These are the activations of a small neural network, seen along a few directions. Each row is one input.
Each table varies a few parts of the input and shows all the possible inputs, shuffled.
A made-up example of a description, with smaller parts first: one of 4 places along a line, together with either a single point or one of 11 places around a ring or (one of 3 separate values, together with one of 5 places around a ring).
Shared parts are said once, and a part with two or three values counts as separate values.
In the rows, 128 means zero.

Other details of the inputs shift rows strongly along three fixed directions, in all tables alike. That doesn't count.

Rows:
r1: [137 118 197 132 179 132 130 123 132 148 153]
r2: [137 149  69 234  94 165 142 140  67 144 148]
r3: [118 107  98  30 119  80  98 136 171  80  83]
r4: [137 178 195 130 155 130 137 132 146 150 133]
r5: [ 48 131 101 187 102 100  98 137 149 107  66]
r6: [208 146  66  77  94 162 137 111 118 131 158]
r7: [117 147 209 121 129 111 144 131 138 144 152]
r8: [117 116  86  32 142  69 107 124 140 102  63]
r9: [177 124  68  59 104 183 161 125 104 132 166]
r10: [138 120 209 129 160 128 150 134 120 137 137]
r11: [194 135  82  67  65 141 147 136  99 117 164]
r12: [119 116  84  33 150  71  97 137 142  92  71]
r13: [211 106  71  78 107 159 143 115  91 131 156]
r14: [196 144  68  70  96 133 146 137  70 130 152]
r15: [ 61 120  86 197 148 103  94 140 138 106  67]
r16: [143 137 207 131 151 148 134 120 153 144 138]
r17: [ 59 134  90 195 125 111  87 139 164 104  72]
r18: [127  98  99  33 136  82 116 134 140  79  58]
r19: [ 62 118  94 197 122 122  96 111 170 109  67]
r20: [ 74 109  94 201 148 126 103 122 141  99  50]
r21: [136 133 214 127 138 136 144 133 146 135 142]
r22: [125 128 210 125 135 124 143 123 149 147 153]
r23: [132 132 203 129 148 137 134 110 156 156 149]
r24: [127 113  87 228  60 169 131 143  98 129 181]
r25: [119 133 205 123 151 103 151 132 112 146 147]
r26: [120 170 198 123 145 112 126 144 137 145 155]
r27: [130 115 204 128 166 119 139 136 125 139 156]
r28: [200 141  59  77  99 153 126 113 123 133 178]
r29: [ 97 101  74 127 158 106  92 118 154  96  68]
r30: [122 133 203 124 159 106 140 144 114 136 156]
r31: [126  99  84 229  74 159 148 131  70 141 168]
r32: [135 132 201 130 156 139 123 122 158 147 158]
r33: [128 159 186 130 175 111 143 122 123 163 139]
r34: [126 173 190 128 152 118 136 121 149 162 144]
r35: [ 63 104  89 199 145 115 102 112 144 111  61]
r36: [101 121  74 216  93 197 147 140  92 141 183]
r37: [195 158  73  66  74 140 139 136  97 128 157]
r38: [131  78  88  39 153  96 104 103 161 103  66]
r39: [ 99 120  75 214  85 195 157 128  90 150 174]
Description of these inputs: one of 3 separate values, together with either a single point or (one of 2 separate values, together with one of 6 places around a ring).
Changing only the choice among 3 separate values turns r5 into r26. The same change can be made to r33. Which row results? -> r15
Which other rows does r4 become when the choice among 3 separate values takes its other values? List them by row number. -> r17, r34
Which other rows does r1 become when the choice among 2 separate values takes its other values? List them by row number. -> r32
Which other rows agree with r6 in the choice among 3 separate values? List them by row number. -> r2, r4, r9, r10, r11, r13, r14, r16, r18, r20, r21, r37

Rows:
r40: [115 111  57 224  88 151 120 110 107 130  96]
r41: [119  97 106  78 134 144 112 129 143 124 112]
r42: [131 126 110  88 108  89 111 131 141 117 113]
r43: [ 44 137 155 195 124 114 122 147 143 125  92]
r44: [161 142 109 137 117 165 157 106  98 165 156]
r45: [108 127  51 223  92 140 102 137 114 112 122]
r46: [125 118  92  89 144 118 123  99 143 138 106]
r47: [138 136 218 133 171 106 141 131 119 139 145]
r48: [125 121  93  87 143 127 130 102 141 136  98]
r49: [114 158 213 123 149 101 137 136 139 157 158]
r50: [119 119 112  79 117 109 136 135 121 111 100]
r51: [143 122 103  92 144 124 125 134 130 105  95]
r52: [120 149 201 127 189 124 142 135 132 149 156]
r53: [120 128 218 119 167 156 136 133 138 157 144]
r54: [174 113 128 138 103 171 130 130 101 148 166]
r55: [148 164 111 132 100 146 136 132 107 149 183]
r56: [125 139  95  85 141 127 119 133 144 114 108]
r57: [179 155 117 144 110 154 136 134 102 138 163]
r58: [122 103 104  84 129 142 136 113 165 106 118]
r59: [150 136 172 142 118 115 144 135 100 144 161]
r60: [155 143 106 135 129 159 153 138  91 143 174]
r61: [124 141 100  86 122 104 105 127 150 117 119]
r62: [150 152 170 141 109 117 137 137 114 149 160]
r63: [120  94 104  81 135 135 105 126 145 125 120]
r64: [133 126 216 134 163 132 142 111 166 140 163]
r65: [119 112 103  82 140 114 134 131 120 108 108]
r66: [126  92 105  84 135 128 100 125 147 125 122]
r67: [112 176 208 120 157 128 139 135 143 153 149]
r68: [132 123 157  83 176 101 116 131 155 105  81]
r69: [104 124  69 215  56 132 117 144 104 113 106]
r70: [137  90 110  89 131 125  97 123 146 121 117]
r71: [155 127 113 137 119 133 147 131  82 141 185]
r72: [173 128 125 141 109 141 151 133  78 132 163]
r73: [142 138 103  91 134 126 117 132 142 108  95]
r74: [161 144 110 136 125 163 155 138  89 140 166]
r75: [172 134 109 146 118 143 140 100 103 165 169]
r76: [ 61 136 164 201 117 113 120 146 140 119  78]
r77: [113 115 106  80 121  97 127 132 126 116 116]
r78: [143 116  99  96 148 105 111 128 136 109 113]
r79: [ 73 124 151 210 149 132 122 111 144 136  68]
r80: [149 130 112 133 119 140 153 132  80 141 182]
r81: [131 116  92  93 144 111 117  98 145 137 108]
r82: [119 143 214 122 173 126 157 135 114 141 140]
r83: [131 134  94  91 142 111 107 129 148 115 118]
r84: [176 120 126 144  98 170 154 114 124 130 173]
r85: [128 104 108  85 125 146 138 113 163 103 110]
r86: [106 152 156  69 150 107 116 131 166 114  85]
r87: [137 172 219 130 149 121 131 133 143 145 138]
r88: [143 140 109  93 115 104 103 127 148 111 105]
r89: [128  98 103  90 130 127 124 109 169 107 128]
r90: [101 134  57 218  72 133 100 136 116 114 123]
r91: [144 151 116 129  90 134 146 137  98 153 182]
r92: [176 117 124 146 101 161 147 112 126 132 181]
r93: [ 55 140 142 204 155 123 107 140 151 121  99]
r94: [144  91 114  91 128 128  98 125 145 118 108]
r95: [ 68 100 164 202 140 149 105 138 146 123  82]
r96: [180 135 113 148 115 146 141 101 102 163 160]
r97: [120 112 107  84 121  90 122 130 128 115 118]
r98: [149 133 103  97 135 111 104 129 146 109 105]
r99: [ 49 138 159 196 121 117 124 147 140 122  83]
r100: [131 117 116  84 113 105 132 134 122 108  95]
r101: [131 141 219 127 170 122 153 134 115 138 135]
r102: [ 61 114 161 206 130  93 112 139 132 117  96]
r103: [180 136 114 147 123 143 138 134  93 138 170]
r104: [ 43 121 156 195 133 112 128 145 129 120  92]
r105: [140 102 113  90 122 142 134 112 163 100 105]
r106: [162 137 105 141 130 143 141 134  95 144 184]
r107: [152 121 114 136 108 168 155 114 126 139 192]
r108: [103 108  71 216  65 130 124 142  90 107 106]
r109: [136 105 107  92 137  95 118 126 123 105 113]
r110: [130 175 217 126 151 128 137 134 141 146 136]
r111: [130 140  99  86 137 130 121 133 142 111 100]
Describe the family of inputs behind these rows. -> one of 8 places around a ring, together with either one of 3 separate values or one of 6 places around a ring
Changing only the place on the ring of 8 turns r59 into r100. The same change can be made to r96. Which row results? -> r79
Changing only the place on the ring of 8 turns r110 into r87. The same change can be made to r105. Which row results? -> r84
Start at r54 and move only the place on the ring of 8, one step at a time. The first step leads to r95. Which rows follow, in order? -> r53, r41, r63, r66, r70, r94
Which other rows agree with r70 in the place on the ring of 8? List them by row number. -> r42, r45, r64, r75, r78, r90, r102, r109
Which other rows agree with r56 in the place on the ring of 8? List them by row number. -> r41, r43, r48, r58, r60, r65, r67, r104
Which other rows does r44 become when the choice among 3 separate values takes its other values? List them by row number. -> r53, r85
Start at r57 and move only the place on the ring of 6, one step at a time. The first step leads to r68. Which rows follow, in order? -> r72, r108, r69, r87
